Each row below holds a small network's activations on one input, seen along a few directions.
Each table varies a few parts of the input and shows all the possible inputs, shuffled.
Descriptions start from the smaller parts, as in this example, which fits no table here: values(2) and (point or ring(9) or (ring(5) and line(6))).
Shared parts are said once, and a part with two or three values counts as separate values.
In the rows, zero is written as 128.

Rows:
x1: [154 158 163 111 134 100 124 106  74 133 153  91 141 146]
x2: [163 119 175 142  72 136 168 103 152 166 118 107 133 110]
x3: [157 131 173 175  73 141 191 117 173 169 130 128 121 104]
x4: [135 151 182 173 105 145 180 125 156 150 133 144 146 125]
x5: [101 119 143 163 106 138 111 144 195 101 117 179 107 134]
x6: [122  96 149 139 112 120  78 130 146  87 113 128 106 147]
x7: [ 87 132  86 110 153 148 109 145 147  99 128 151 131 135]
x8: [129 167 125 110 149 142 175 139 106 151 134 133 168 128]
x9: [157 128 190 136 109 120 141 106 111 136 134 106 149 127]
x10: [110 111 145 138 109 137  95 130 173  95 102 148 113 144]
x11: [ 77 139  82 137 146 152 123 161 164 105 142 182 131 122]
x12: [110 118  90 102 170 106  74 141 107  89 145  96 109 149]
x13: [142  77 134 138  79  84  65 116 137 103 101  87  84 131]
x14: [130  90 132 140  75 123 108 118 187 110  88 139  95 128]
x15: [117 175 157 159 121 150 187 134 130 149 145 158 152 139]
x16: [144 149  88 105 165 152 176 140  96 183 120 135 160 105]
x17: [164 135 187 129 112  95 112 100  93 136 139  79 142 126]
x18: [139  73 136 141  77 105  89 118 159 105  99 120  90 131]
x19: [143 152 166 119 129 125 152 113  89 132 145 119 149 144]
x20: [174 110 180 130  75  91 120  91 103 160 133  67 122 101]
x21: [100 116  93 105 161 130  98 143 123  89 136 130 120 140]
x22: [130 101 146 138 116  99  53 129 127  85 118  94  99 151]
x23: [115 124 123 118 139 111  64 130 108  80 137 101  98 165]
x24: [157 136 101  82 182 100 140 123  60 180 138  94 135 108]
x25: [105 120 127 121 132 132  88 131 125  82 130 135 107 158]
x26: [ 96 121  35 139 162 160 127 150 156 130 129 185 131  99]
x27: [125 100 129 167  74 124 125 131 212 115 103 168  86 119]
x28: [150 157 133  90 164  93 135 125  69 143 153  90 147 130]
x29: [145 142 184 140 105 141 159 111 137 145 122 121 155 131]
x30: [109  94  51 104 178 134 105 131 116 118 121 132 116 118]
x31: [115  94  52  98 188 109  83 128 101 121 130 100 105 128]
x32: [118 176 122 143 145 149 194 156 121 156 145 156 165 118]
x33: [171 104 182 138  74 115 149  99 124 159 130  93 128 105]
x34: [ 79 143 120 149 122 151 117 147 170  99 134 187 113 142]
x35: [138 159  81 139 160 162 195 158 111 186 130 158 158  95]
x36: [130 166 159 126 123 145 167 119 114 143 135 134 158 147]
x37: [ 90 135 121 122 127 149 102 133 151  92 121 156 116 153]
x38: [101 113  42 111 170 153 114 134 140 126 115 154 129 112]
x39: [140 152 134 100 157 120 163 132  83 140 144 117 157 126]
x40: [151 133  99  93 173 129 166 132  74 174 129 119 147 103]
The inputs of x25 and x19 match in every part but one. If x11 is changed in the same way as x25 into x19, which row does it become?
> x32
The inputs of x40 and x30 match in every part but one. If x28 is changed in the same way as x40 into x30, which row does it become?
> x12
What do these inputs look like to the network?
> values(2) and line(4) and line(5)
Which other rows does x34 become when the line(5) part takes its other values? List them by row number.
> x5, x11, x26, x27
Which other rows does x5 become when the line(4) part takes its other values? List them by row number.
> x6, x10, x22

Rows:
x41: [152 180 248 126  97 124 169  92  95 135 161  96 172 154]
x42: [176 129 184 126 101  82 117  97  71 145 151  47 126 130]
x43: [129  79 143 114 108  94  30 112 126  69  98  89  83 166]
x44: [146 153  59  82 203 111 162 143  52 183 150 117 153  94]
x45: [ 89 130 188 151 101 108  58 142 167  37 133 147  98 185]
x46: [ 87  95  14  77 203 141  72 144 116  99 120 139 125 116]
x47: [189  96 139 153  98 109 173 112 134 201 116  94 124  72]
x48: [ 50 149  50 138 198 170 101 170 146  76 152 188 125 153]
x49: [ 93 113 120 178  67 146 116 143 227 100 108 188  91 126]
x50: [133  47  86 132  85 126  99 113 192 123  81 134  73 104]
x51: [167 152 194 165  81 160 217 114 142 193 118 146 175  97]
x52: [124 210 112  94 194 165 223 152  69 174 149 151 190 139]
The inputs of x41 and x52 match in every part but one. If x42 is changed in the same way as x41 into x52, which row does it become?
> x44
What do these inputs look like to the network?
> values(3) and line(4)
Which other rows does x48 become when the values(3) part takes its other values? List them by row number.
> x45, x49
